A small network was trained on made-up records. Each row is its average activation on records with the value named, seen along a few directions.
Values that are neighbours, or in one group, have similar rows; names and order tell nothing.
In the rows, 500 means zero.
Strong random noise was added to every row along 4 fixed directions; ignore it. To show where, here is one row again and again, with new noise each time:
[642, 484, 411, 632, 618, 489, 684, 593, 778, 466, 502, 462, 530, 450, 535]
[475, 570, 343, 584, 752, 432, 643, 509, 508, 392, 619, 512, 505, 621, 564]
[614, 393, 566, 566, 458, 556, 548, 530, 589, 446, 522, 463, 565, 356, 375]
[525, 574, 432, 599, 721, 437, 581, 440, 580, 501, 611, 498, 569, 657, 504]
[451, 465, 616, 499, 531, 516, 399, 351, 266, 443, 660, 511, 602, 553, 302]
[707, 443, 609, 626, 494, 525, 541, 468, 767, 594, 489, 441, 648, 439, 372]


Field D:
d24: [478, 619, 253, 640, 736, 432, 736, 558, 567, 556, 433, 455, 445, 651, 646]
d5: [575, 417, 507, 593, 481, 535, 560, 636, 421, 342, 385, 495, 556, 281, 350]
d4: [457, 484, 616, 448, 411, 597, 284, 481, 714, 753, 645, 636, 457, 579, 385]
d12: [454, 483, 411, 435, 518, 553, 490, 605, 393, 331, 504, 610, 547, 417, 627]
d22: [660, 589, 623, 478, 532, 435, 506, 272, 253, 467, 368, 537, 874, 525, 509]
d14: [320, 483, 598, 433, 397, 523, 347, 373, 542, 659, 520, 448, 332, 559, 434]
d19: [238, 469, 449, 343, 510, 481, 369, 404, 144, 331, 643, 439, 218, 566, 552]
d25: [414, 501, 340, 516, 639, 512, 491, 471, 550, 436, 604, 490, 439, 629, 562]
d8: [290, 489, 527, 427, 486, 433, 497, 567, 484, 512, 595, 515, 213, 472, 482]
d13: [533, 411, 562, 462, 439, 541, 482, 579, 516, 347, 475, 596, 516, 402, 418]
d27: [456, 443, 334, 432, 528, 663, 520, 701, 763, 594, 483, 543, 368, 473, 583]
d30: [396, 424, 567, 424, 319, 638, 327, 586, 442, 599, 467, 507, 397, 374, 414]
d11: [715, 501, 683, 558, 415, 477, 560, 551, 914, 687, 437, 325, 453, 416, 474]
d28: [455, 392, 508, 386, 446, 612, 418, 552, 530, 530, 523, 489, 596, 447, 470]
d2: [650, 628, 439, 638, 545, 429, 591, 473, 590, 682, 443, 562, 514, 594, 537]
d7: [507, 553, 522, 549, 373, 384, 562, 462, 377, 507, 425, 522, 492, 531, 525]
d23: [534, 687, 603, 452, 391, 399, 397, 366, 388, 685, 420, 525, 654, 581, 494]
d3: [384, 516, 703, 436, 337, 523, 272, 319, 380, 711, 472, 476, 525, 616, 394]
d9: [431, 500, 489, 384, 525, 486, 457, 407,  54, 254, 467, 473, 617, 486, 507]
d6: [588, 380, 460, 405, 421, 484, 588, 721, 624, 335, 475, 487, 404, 359, 602]
d15: [644, 487, 557, 616, 614, 422, 493, 404, 795, 700, 575, 485, 622, 626, 460]
d29: [530, 691, 601, 524, 602, 273, 418, 237, 343, 592, 500, 476, 708, 722, 521]
d18: [538, 526, 485, 536, 426, 551, 377, 446, 400, 530, 423, 661, 633, 534, 501]
d1: [543, 660, 629, 488, 521, 446, 504, 274, 472, 613, 381, 439, 680, 673, 474]
d26: [576, 600, 637, 413, 425, 412, 463, 396, 365, 591, 400, 455, 709, 530, 543]
d16: [423, 475, 678, 433, 272, 608, 284, 477, 318, 629, 446, 583, 546, 524, 378]
d10: [404, 535, 349, 493, 634, 497, 595, 463, 361, 306, 583, 420, 427, 583, 634]
d17: [619, 494, 419, 652, 586, 527, 575, 462, 560, 550, 387, 459, 631, 449, 453]
d21: [494, 480, 463, 475, 602, 432, 539, 454, 245, 280, 587, 480, 438, 481, 533]
d20: [350, 471, 396, 541, 512, 474, 560, 597, 268, 371, 590, 535, 298, 423, 500]
Each value of D is a pair of two hidden parts, and every pair occurs once (6 first parts, 5 second parts).
Question: d8 and d7 share the first part; d8 and d11 share the second. Which value has the first part of d11 and the second part of d7?
Answer: d29
Question: d1 and d19 share the first part; d1 and d28 share the second. Which value has the first part of d28 and the second part of d19?
Answer: d25
Question: d17 and d18 share the first part; d17 and d14 share the second. Which value has the first part of d14 and the second part of d18?
Answer: d23
Question: d27 and d5 share the first part; d27 and d9 share the second. Which value has the first part of d9 and the second part of d5?
Answer: d21
